A small network was shown many inputs. Here are its activations along a few directions, one row for each input.
Each table varies a few parts of the input and shows all the possible inputs, shuffled.
Descriptions start from the smaller parts, as in this example, which fits no table here: one of 4 places along a line, together with either a single point or one of 11 places along a line or (one of 3 separate values, together with one of 8 places around a ring).
Shared parts are said once, and a part with two or three values counts as separate values.
In the rows, 128 means zero.

Other details of the inputs shift rows strongly along two fixed directions, in all tables alike. That doesn't count.
To show where, the next rows are all for the same input, with only those details redrawn:
[ 98 100 143 100 110 107 125 135 168 125 162  95  77]
[ 95  97 150  96 107 106 130 136 171 123 157  98  67]
[102 108 150 116 109 116 137 133 161 114 151 105  73]
[104 106 127 108 116 109 117 132 165 130 169  98 102]
[ 90  94 172  90 102 103 139 139 179 113 148  94  37]
[113 124 122 129 119 122 120 129 159 121 164 111 116]
[118 142 145 181 118 155 168 105 113 104 125 137 116]
[ 98 100 144 100 109 107 125 136 170 124 161  97  77]

A family of inputs:
r1: [135 154 119 182 129 162 154 113  71  96  63 161 144]
r2: [148  99 121  57 133 121  85 146 161 163 157 103 131]
r3: [149 182  62 204 165 169 106 108  58 127 103 177 233]
r4: [153 185  61 196 158 153 127 107  65 114  97 174 214]
r5: [109 132 171 164 109 147 178 110 127  95 115 134  74]
r6: [103  96 150  63 115  95  97 154 161 116 101 111  53]
r7: [133 169 135 205 129 172 192 102  53  85  37 181 132]
r8: [151 149  80 130 145 102  54 141 127 168 171 130 232]
r9: [147 129 104 115 127 100  65 141 140 156 156 122 193]
r10: [150 126  76 114 124  96  59 148 141 164 168 112 215]
r11: [133 158 192 186 121 140 186 110  66 112  70 171 112]
r12: [140 151  41 123 161 110  54 148 123 150 160 139 211]
r13: [ 98 102 126 124 133 120 132 144 172 112 126 102  62]
r14: [142 156 157 176 125 126 166 107  81 118  85 159 142]
r15: [145 102 171  95 115 146 162 125 127 130  98 126  74]
r16: [134 104 141  53 135 107 124 144 161 154 139 109  95]
r17: [154 156 180 174 141 196 199  95  58 120  67 171 122]
r18: [161 150  64 100 170 132  76 139 129 181 179 121 231]
r19: [162 123  57  83 147 121  79 142 149 180 173 111 209]
r20: [116 109 190 107  98  94 158 135 133 122  87 127  67]
r21: [130 109 158 144 143 176 197 109 123  93 125 137 102]
Describe the family of inputs behind these rows. -> one of 3 separate values, together with either a single point or one of 6 places around a ring
Which other rows agree with r5 in the choice among 3 separate values? List them by row number. -> r8, r9, r10, r11, r14, r20
Change only the choice among 3 separate values in r1. List by row number the other rows that result. -> r10, r15

A family of inputs:
r22: [135 135  77 134 146 143 102 122 141 137 173 118 175]
r23: [108 124 148 125 117 113 134 135 133 113 107 125  84]
r24: [129 161 109 176 137 142 135 117  95 114 112 151 159]
r25: [126 151 142 187 116 149 169 111  82  98  76 157 118]
r26: [117 113 107 104 125 125 114 135 160 133 163  98 120]
r27: [144 149 123 168 131 145 144 110 101 134 133 142 175]
r28: [150 146 117 168 128 140 131 112 109 137 136 135 179]
r29: [118 114 136  90 134 103 104 144 159 144 164 112 119]
r30: [105 118 197 149  98 130 185 123 112  82  55 147  41]
r31: [135  97 159  25 140  97 123 160 144 152  92 127  68]
r32: [ 97 128 187 139 120 124 172 125 113  94  82 144  42]
r33: [143 162 120 175 137 142 135 109 103 142 143 142 182]
r34: [123 104 108 104 125 126 113 133 161 130 159 102 122]
r35: [122  91 146  76 110  87 105 148 177 145 154  99 103]
r36: [135 150 107 175 152 172 145 106 105 115 138 147 158]
r37: [136 120  71 129 137 135  99 130 149 140 171 109 183]
r38: [153 112 120  50 125 103  67 158 131 165 118 120 148]
Describe the family of inputs behind these rows. -> either one of 2 separate values or (one of 3 separate values, together with one of 5 places along a line)

A family of inputs:
r39: [133 138 124 122 155 140 126 128 108 132 109 144 130]
r40: [114 105 137 139 107 135 136 127 146 109 132 110 102]
r41: [142 138 109 130 132 120 123 132 112 127  96 138 149]
r42: [142 134 111 120 145 142 107 133 111 139 119 141 150]
r43: [111 128 124 160 119 127 160 116 124 100 116 129 107]
r44: [103  92 175  49 125 100 129 156 159 129 105 116  29]
r45: [125 131 103 102 137  96  82 143 152 158 174 114 163]
r46: [129 133 170 135 129 143 145 123 116 126 128 135 109]
r47: [102  98 192  68 105  88 127 149 166 134 134 107  41]
r48: [111 135 118 152 132 137 153 122 128 107 130 133 111]
r49: [129 144 163 146 135 143 148 118 109 128 127 142 120]
r50: [124 142 103 179 124 150 138 109 115 112 133 130 154]
r51: [146 143 102 142 130 128 117 124 103 128  95 141 171]
r52: [148 135  96 138 121 113  83 129 129 151 159 120 198]
r53: [138 141 135 158 114 122 129 119 111 131 122 137 155]
r54: [127 143 165 149 128 139 153 119 108 125 120 144 114]
r55: [167 106 153 132 128 199 206  92 143 140 140 112 111]
r56: [130 135 103 182 119 153 132 109 114 111 132 126 162]
r57: [119 138 173 136 135 134 155 120 116 124 121 140 100]
r58: [108  92  54  73 130  77  46 161 206 155 214  74 165]
r59: [136 133 145 148 115 122 131 123 120 132 124 133 145]
r60: [109 132 138 150 132 147 159 117 130 105 129 132  98]
r61: [109 126 131 161 116 133 157 113 126 103 119 124 108]
r62: [103  95 115  67 130 105  85 152 195 135 189  85  94]
r63: [137 126 143 119 143 148 129 128 107 125 103 144 112]
r64: [134 126 148 120 125 142 135 130 106 124  86 145 104]
r65: [137 140  59 148 146 146  82 126 141 138 187 114 203]
r66: [143 137 139 142 117 146 139 120  94 118  76 149 126]
r67: [120 140 167 136 141 129 160 122 114 122 121 144 100]
r68: [130 134 143 123 120 127 141 127 108 120  78 142 106]
r69: [131 141 137 131 139 135 149 129  99 121  82 152 110]
r70: [ 96  87 146  75 107 108 109 146 187 121 158  87  56]
r71: [114 127 126 168 121 137 168 119 123  98 115 135 112]
r72: [140 113 126 102 119 121 106 141 130 132 106 127 134]
r73: [142 130 135 148 114 126 119 125 119 134 131 130 160]
r74: [114  96 159  69  99  82  95 151 171 144 153  96  84]
r75: [137 140 143 138 148 155 145 121  93 122  91 155 118]
r76: [132 127 146 128 121 130 144 129 111 117  76 141 116]
r77: [136 138 131 130 133 141 131 128 100 128  91 149 127]
r78: [115 139 109 154 133 142 136 118 130 115 142 127 133]
r79: [127 135 145 121 153 137 149 130 105 121  93 149  96]
r80: [136 144 131 159 122 114 138 119 111 126 119 142 151]
r81: [121 141 161 140 128 121 157 123 113 123 113 144 102]
r82: [116 135 122 150 141 152 143 117 131 109 142 128 122]
r83: [126 135 167 144 107 121 148 120 114 124 112 136 106]
r84: [147 147 108 143 130 139 120 123  97 130  95 148 165]
r85: [133 132  53 157 135 132  87 128 142 137 178 112 210]
r86: [128 137 160 157 111 120 152 115 111 119 104 140 120]
r87: [149 130 112 127 119 129 108 129 111 130 100 136 160]
r88: [120 117 117 121 132 143 109 130 155 122 166 109 123]
r89: [125 142 100 160 140 152 127 117 128 119 154 129 154]
r90: [108 103 160  73 107  74 106 148 169 142 147 102  80]
r91: [136 138 134 130 142 146 135 127 101 127  97 151 124]
r92: [113  96 168  68 112  94 138 154 153 121  87 118  50]
r93: [118 136 111 154 128 146 133 119 130 115 142 126 133]
r94: [110 132 130 167 118 142 162 112 121 102 117 129 108]
r95: [139 142 107 126 135 121 123 133 111 131 100 140 145]
r96: [118 128 170 125 112 102 151 127 128 122 112 133  84]
r97: [114 128 104 123 146 128 122 132 150 121 163 119 124]
r98: [193 131  94 117 156 170 138 113 120 186 193 110 237]
r99: [132 145 104 129 146 118  98 133 131 153 167 128 178]
r100: [134 135  54 151 131 134  77 125 141 139 181 107 206]
r101: [144 145  96 136 136 127  85 130 124 154 167 125 198]
r102: [121 130 105 163 119 137 131 116 128 115 138 121 147]
r103: [138 145 136 168 122 128 140 117 106 128 118 144 160]
r104: [111  98 163  64 115  94 100 154 173 145 160 100  75]
r105: [133 137 139 149 124 114 141 125 119 127 121 140 142]
r106: [115 106 133  58 141  96 109 159 155 140 126 118  77]
r107: [182 113 159  95 137 186 197  98  98 146 110 145 147]
r108: [106 100  62  71 129  72  62 157 198 148 202  80 141]
r109: [142 137 138 144 117 137 144 121  97 116  72 147 129]
r110: [155 140  78 133 137 129  90 133 113 145 122 136 206]
r111: [126 134 145 120 132 133 142 130 108 125  84 146 102]
r112: [116 126  70 111 149 111  91 141 164 136 188 108 156]
r113: [102 107 171  72 125  87 129 150 164 136 143 113  57]
Describe the family of inputs behind these rows. -> one of 3 separate values, together with either a single point or (one of 4 places along a line, together with one of 6 places along a line)
The inputs of r79 and r97 match in every part but the choice among 3 separate values. If r39 is changed in the same way as r79 into r97, which row does it become? -> r82
The inputs of r90 and r94 match in every part but the choice among 3 separate values. If r104 is changed in the same way as r90 into r94, which row does it become? -> r65
Start at r112 and move only the place on the line of 4, one step at a time. The first step leads to r60. Which rows follow, in order? -> r89, r65
Change only the choice among 3 separate values in r51. List by row number the other rows that result. -> r61, r86
Change only the choice among 3 separate values in r43. List by row number the other rows that result. -> r41, r80

A family of inputs:
r114: [117 146  62 132 151 112  66 139 139 141 188 121 196]
r115: [160 172 178 207 117 187 219  83  47 104  67 179 147]
r116: [165 162  92 163 135 154 103 107 100 152 148 144 235]
r117: [ 92  99 152  72 111  65 119 156 187 122 155  96  63]
r118: [117 119  65  76 152  86  61 155 180 166 192  91 161]
r119: [131 146  57 128 155 123  70 135 137 154 180 117 194]
r120: [165 171 118 190 166 163 149 108  77 141 119 173 202]
r121: [118  88 174  48 120 100  93 158 173 155 151  91  66]
r122: [110  78 152  40 116  92 138 156 187 125 129  97  45]
r123: [120 118 110 141 115 101 115 135 147 127 155 112 146]
r124: [ 96  94 178 122  94 105 138 131 159 106 123 110  47]
r125: [127 102  62  50 150 104  48 162 178 157 189  98 153]
r126: [ 91 105 179 115 102 114 132 143 155 100 125 115  41]
r127: [141 161  68 178 142 145 129 112 100 143 143 139 209]
r128: [115  99 186 127 115 159 172 124 128 103  74 135  43]
r129: [ 93 127 183 134 123 120 177 123 125  92  98 139  51]
r130: [102 104 168  97 103 125 133 138 156 113 122 107  36]
r131: [163 151  74  97 138  83  44 158  94 163  78 154 214]
r132: [151 139  81 100 162 119  64 134 124 169 182 121 202]
r133: [151 147 142 150 132 143 164 111  94 140 117 154 152]
r134: [150 159  71 184 133 155 104 103 110 131 150 131 214]
r135: [147 152 170 229 119 211 221  76  49  80  42 174 124]
r136: [120 119 165 122 138 141 177 124 122 106  85 140  69]
r137: [118  88 166  85 100 122 164 140 155 109 107 111  56]
r138: [138 153 148 213 112 170 201  89  77 100  80 151 134]
Describe the family of inputs behind these rows. -> either a single point or (one of 4 places along a line, together with one of 6 places around a ring)
Start at r126 and move only the place on the ring of 6, one step at a time. The first step leads to r114. Which rows follow, in order? -> r129, r117, r123, r124

A family of inputs:
r139: [126 136 102 142 121 112  96 132 130 134 142 122 165]
r140: [132 148 114 148 133 119 107 128 116 138 146 135 169]
r141: [127 135 108 154 130 138 136 119 122 116 125 130 141]
r142: [129 108 139  89 113  98  97 140 160 150 159 105 127]
r143: [120  99 146  91 121 115 134 136 160 131 145 108  88]
r144: [126 132  93 122 146 121 105 132 143 140 163 118 158]
r145: [145 161 160 173 144 165 177 110  63 111  56 178 122]
r146: [135 120  98 120 137 137 109 132 146 142 168 109 161]
r147: [124 132  95 130 145 136 107 128 139 133 161 120 153]
r148: [131  97 166  50 116 104 126 147 150 144 109 115  71]
r149: [138 134 135 146 125 138 144 118 117 130 130 133 144]
r150: [126 137 109 150 124 127 126 124 123 122 127 129 147]
r151: [130 157 144 182 133 152 169 108  89 111 104 157 133]
r152: [119 122 118 135 124 141 132 124 136 112 127 124 111]
r153: [111 101 192  87 109 116 158 141 125 105  58 135  28]
The inputs of r144 and r143 match in every part but one. If r145 is changed in the same way as r144 into r143, which row does it become? -> r148
Describe the family of inputs behind these rows. -> one of 3 separate values, together with either a single point or one of 4 places along a line
Which other rows agree with r150 in the choice among 3 separate values? List them by row number. -> r139, r141, r152, r153
Change only the choice among 3 separate values in r146. List by row number the other rows that result. -> r147, r152
